A small network was shown many inputs. Here are its activations along a few directions, one row for each input.
Each table varies a few parts of the input and shows all the possible inputs, shuffled.
A made-up example of a description, with smaller parts first: one of 2 separate values, together with either a single point or one of 9 places around a ring or (one of 4 places along a line, together with one of 5 places around a ring).
Shared parts are said once, and a part with two or three values counts as separate values.

Other details of the inputs vary at random and push rows far along two fixed directions, the same in every table; ignore that.

Table:
x1: [-16  16  26   8  -4  55  22  23 -31  22  24 -24   8  20  28]
x2: [ -3  -9  20 -23   0   1   2   2  27  -3  -3 -17 -21  10  -6]
x3: [  1  -2   8  -5  -3 -10 -22  -1  14  -9   8  -3   1  11   7]
x4: [ -3   8  32  19  -3  58   6  15 -20   9  34 -17  20  39  23]
x5: [  0  -2 -15  11   5 -32   3  -9  -7  -4 -18   8   0 -14 -14]
x6: [ -3  -9   4 -31   1  -6  -7  -6  28 -10  -7  -2 -22 -17   2]
x7: [  4   0   2 -23   5   6 -15  -6  14 -19   7  -7 -10   7   5]
x8: [ -2 -13  13 -20  -7 -11 -13  -1  43  -7   2  -3 -15  -9  -3]
x9: [  0  -3 -14  -9   3 -35 -15  -7   6 -15 -14   9 -19 -19  -4]
x10: [ 10   5 -27  27   9  -6  15  -6 -33  11 -21  25  23  -8 -14]
x11: [ -4   0  11  -7  -6 -15 -21  -1  20  -5  14 -16  -8   5   6]
x12: [  8  -5 -37  35  -3 -23  20  -3 -22  18 -13  41  21 -37 -17]
x13: [ -1   2   8 -19   5  -1 -19   0   9 -18   3  -5 -12   9   6]
x14: [ 11   7 -17  19  -2  11  18  -6 -23   7 -11   9  20   6 -11]
x15: [ -2   4 -13  18   1   8  27   6 -23  22  -4   1  13  -3  -8]
Each input here is: one of 3 separate values, together with one of 5 places along a line.
The inputs of x4 and x3 match in every part but the place on the line of 5. If x14 is changed in the same way as x4 into x3, which row does it become? -> x10
Start at x6 and move only the place on the line of 5, one step at a time. The first step leads to x1. Which rows follow, in order? -> x9, x13, x7
Change only the choice among 3 separate values in x15. List by row number the other rows that result. -> x1, x12

Table:
x16: [ -9  -4  -5  -4   4 -10  12  11  24  10  -6  17 -11 -13 -10]
x17: [  5  21 -24  42  12  11  16  -8 -46   8 -12  15  36   0  -5]
x18: [ -4  11  18 -16  -3  13 -25  18   5 -14  33 -27 -12  26  31]
x19: [ 15  -3 -29   5   0 -45  -6 -33  -2  -5 -31  22   5 -13 -26]
x20: [-15  -4  40  -8  -3   8 -17  21  25   8  41 -17 -11  25  16]
x21: [ 17 -16 -17   5  -6 -41   5 -12   1  -1 -38  13  -2 -30 -29]
x22: [ -6   6  -3  18  -4   8  -1  10  -3   6  25 -17  18  13  21]
x23: [ 11   8  -4  28 -17  40  12   0 -26   9  19  14  30   1  18]
x24: [ 10  29 -23  26   9  16  13  -4 -61   2 -15  27  16  -2   2]
x25: [ -6   4  20  -2  -8  10 -23  21  25  -8  35 -18  -2  35  20]
x26: [  4 -23 -42   6   7 -41  16 -10   1  -4 -37  13   1 -41 -36]
x27: [  7 -12 -37   7  -7 -60   6 -19   6   8 -48  43  -6 -61 -32]
x28: [  6  -9  10 -40   4  14 -20 -22  47 -24   3 -22 -21  22  -1]
x29: [-18 -15 -15 -51   6 -51 -16  -8  48 -31 -25   2 -52 -37  -6]
x30: [-21   0  11   2   3  19  20  18   2  18   2 -22  -3   2  13]
x31: [ 11  24  12  30   1  19   2   0 -43   9  -4   4  28  22  11]
x32: [ -9  -7  -9 -18   1 -40 -17  -4   6  -7   4  13 -22 -35  -2]
x33: [  9   9  11 -15   4  24 -20 -14  14 -24  -1  -4   1  11   5]
x34: [ -5  -8  35 -22   4  20   4  20  26  -9  17 -32 -14  34   0]
x35: [  9 -13  12  -8  -3  43  19   1  -2   1  -7 -12  -2   1  -8]
x36: [-20  -1  26   8  -2  12   4  22  -3  21  32 -27   9   8  21]
x37: [ -5 -23  11 -34  -5 -20 -32 -13  55 -18  12   4 -26 -27  -2]
x38: [ -2   2  22  33 -13   6   9  11 -35  35  15   7  14  -3  15]
x39: [  4  18  -1   6   6  30  24   1 -52  12   0   1  12  23   7]
x40: [  8  -8 -27  11   6   5  35   4 -56  15 -28  20   8 -23 -14]
x41: [ -6   4  -1 -13  14  -1  -4 -10  18  -8   1 -31  -2  25  -7]
x42: [ 12   5  -9  26 -13 -24 -14  -9 -12   3   3  14  13  -9   8]
x43: [  1   2   6 -15   6  -1  -7  -3  20  -9   8  -9  -3  32 -13]
x44: [ -8 -13  14 -36  -5  15  -2   0  53 -10  -3  -9 -29 -11   3]
x45: [  5  20   0  30   5  24   6   8 -35   6   9  16  28  29   0]
Describe the family of inputs behind these rows. -> one of 5 separate values, together with one of 6 places around a ring
Change only the choice among 5 separate values in x43. List by row number the other rows that result. -> x19, x28, x39, x41

Table:
x46: [ 16   9 -24  31  -3  -4   8  -9 -45   8  -5  31  25 -11  -6]
x47: [ -2 -10 -12 -21   7 -24   0  -7  14  -6 -25   3 -21 -24 -16]
x48: [  3  20  -2  34  -2  16  13  10 -47  21  12  19  25   8   9]
x49: [-12   8  15  -9   3   0 -16  10  19  -6  20 -22  -7  17  18]
x50: [  5  10  -6  20  -3  23   7  -4 -16   5   1   5  21   7   4]
x51: [ -3   1  13 -10   0   4 -17   0  14 -11  16 -24  -4  15  15]
x52: [ -8  -3  15 -24   7   9   0   8  17  -6   5 -26 -19  19   0]
x53: [ 13   7 -11  35  -4  -5  12  -4 -38  17  -5  28  28  -4  -8]
x54: [  3 -11 -14 -17  -2 -20  -1 -13  24 -10 -22  17 -14 -34 -15]
x55: [ -7  -2  26  -5  -6  36  11  14 -12  14  17 -21  -5  11  21]
x56: [ -8 -12 -13 -13   1 -31  -5   0  20  -6 -14  12 -18 -34  -6]
x57: [  2   9   9  30  -5  24  13   7 -27  21   8  -5  25  17   8]
x58: [ -7 -10  28 -15  -1   7  -4   9  30  -1  13 -24 -12  20   2]
x59: [ -4  -5  15 -22   0  17  -5   2  31 -10  12 -15 -12  16   2]
x60: [-11  -8  37 -22  -4   8  -5  10  27   1   6 -27 -20   9   9]
x61: [ -6  15  20   2   8  32   6   9 -18   2   9 -29   6  33  16]
x62: [ 14  -2 -28  -1   2 -31 -20 -24  12 -22 -17  31   0 -19 -19]
x63: [  4 -17 -24 -12  -1 -30  -8 -12  18 -12  -9  11  -8 -27 -18]
x64: [ -4 -12 -20  -9   2 -34  -5  -1  24  -7  -6  14 -13 -23 -10]
x65: [ 11  14 -22  27   1   1  17  -5 -48   9 -15  21  22   3  -6]
The inputs of x51 and x55 match in every part but one. If x50 is changed in the same way as x51 into x55, which row does it become? -> x54
Describe the family of inputs behind these rows. -> one of 4 places along a line, together with one of 5 separate values
Change only the choice among 5 separate values in x64. List by row number the other rows that result. -> x52, x58, x59, x63
Change only the place on the line of 4 in x64. List by row number the other rows that result. -> x48, x49, x56
